A small network was shown many inputs. Here are its activations along a few directions, one row for each input.
Each table varies a few parts of the input and shows all the possible inputs, shuffled.
A made-up example of a description, with smaller parts first: one of 6 places along a line, together with either a single point or one of 9 places around a ring or (one of 3 separate values, together with one of 5 places around a ring).
Shared parts are said once, and a part with two or three values counts as separate values.
(in the rows, 128 means zero)

Other details of the inputs vary at random and push rows far along three fixed directions, the same in every table; ignore that.

Rows:
R1: [166 140 149  70 113 100 156 124 145 131 131  55]
R2: [116 100 184 160 101 147 168 137  71 109 167  94]
R3: [118 144 210 171 102 156 146 142  81 136 162 106]
R4: [137 106 158 130 181 120 134 111 175 116 102 174]
R5: [119 143  99 175 135 156 136 138 115  89 140 179]
R6: [ 91 120 134 193 142 172 114 161 111 122 131 193]
R7: [144 118 102 104 132 107 104  96 185 125 124 152]
R8: [105 119  91 189 137 146 100 146  89 138 124 163]
R9: [119  95 154 144 179 102  90 109 151 152  84 156]
R10: [129 155 167 151 105 138 169 138  86 123 186  91]
R11: [119 110 121 184 134 130 143 149  78 100  96 203]
R12: [142 159 114 133  76 140 159 144  79  98 164  78]
R13: [149 175  45 158 116 130 104 159  91 141 126 141]
R14: [126 149  40 142  97 132 116 154 120 129 183 156]
R15: [109 130  66  72 136  96 125 145 163 148  94 111]
R16: [140 195  62 145 111 152 117 181 117 131 139 155]
R17: [122 126 104  89 165 134 119 117 176 123 117 143]
R18: [145  95 222 108 117  96 140  80 149 149 159  88]
R19: [119 133  65  61 133 108 119 132 152 137  87 117]
R20: [105  87 156 199 157 133 135 150  91  84 128 212]
R21: [113 121 105  95 154  83 123 137 156 137  85 143]
R22: [131 197  66 110  77 146 162 166  98 138 204  52]
R23: [167 144  77  81 125  92 111 118 186 143 136 136]
R24: [111  87 145 124 157 109 126 104 152 111  60 163]
R25: [144 178 136  72 102 132 124 122 168 153 126  48]
R26: [134  82 214  85 129 128 151  91 132 120 123  69]
R27: [104  83 191 133 179 157  99 106 168 128  82 181]
R28: [127 114 181 170 100 163 128 106  49 139 142  89]
R29: [144 131  70  70 124 114 100 109 178 140 141 131]
R30: [142 104 212 124 124 121 122  71 128 152 101  58]
Each input here is: one of 5 places around a ring, together with either one of 2 separate values or one of 4 places along a line.
Question: The inputs of R5 and R4 match in every part but the place on the ring of 5. If R24 is changed in the same way as R5 into R4, which row does it become?
Answer: R11
Question: Which other rows does R30 become when the place on the ring of 5 takes its other values? List them by row number.
Answer: R8, R9, R13, R28
Question: List by row number the other rows that have the place on the ring of 5 in common with R18.
Answer: R3, R9, R10, R20, R21

Rows:
R31: [151 197  34 121  50 148 150 169  63 102 160 105]
R32: [154 142  88  54 130 113 103  93 187 156 138  62]
R33: [125  77 143 159 167 106 132 133 129  98 114 218]
R34: [138 165 209 176  96 151 175 139  74 122 163  80]
R35: [119  80 227 110 136 109 106  76 125 183  76  47]
R36: [121 152 108  40 128 110 132 134 213 153 152  70]
R37: [ 96 141 196 163  97 165 157 148  35 153 127  56]
R38: [116  42 238 136 150 120 121  59 170 141 135 143]
R39: [110 111 155 160 163 168 114 131 144 101  87 210]
R40: [135 112 178 148  84 152 181 111  52  93 175  74]
R41: [113 137 122 150 137 172 137 144 115 103 151 138]
R42: [154 154  67 115 127 106 100 142 149 151 157 143]
R43: [114 101 159 167 181 136 121 150 149 112 122 214]
R44: [125 135  84  44 127  80 122 133 146 169  66  41]
R45: [135 135  72 151 154  98 126 146 141 100  93 196]
R46: [141 177  49 175  80 170 104 152  72 115 155 169]
R47: [103 104  63 126 142 110 126 141 151  97 134 205]
R48: [154 140 112 111 154  90  96 104 189 153  99 133]
Question: Describe the family of inputs behind these rows.
Answer: one of 3 separate values, together with either a single point or one of 5 places around a ring
Question: The inputs of R39 and R31 match in every part but the choice among 3 separate values. If R34 is changed in the same way as R39 into R31, which row does it become?
Answer: R45
Question: List by row number the other rows that have the choice among 3 separate values in common with R35.
Answer: R32, R38, R42, R46, R48
Question: Which other rows does R47 become when the choice among 3 separate values takes its other values? List them by row number.
Answer: R36, R38
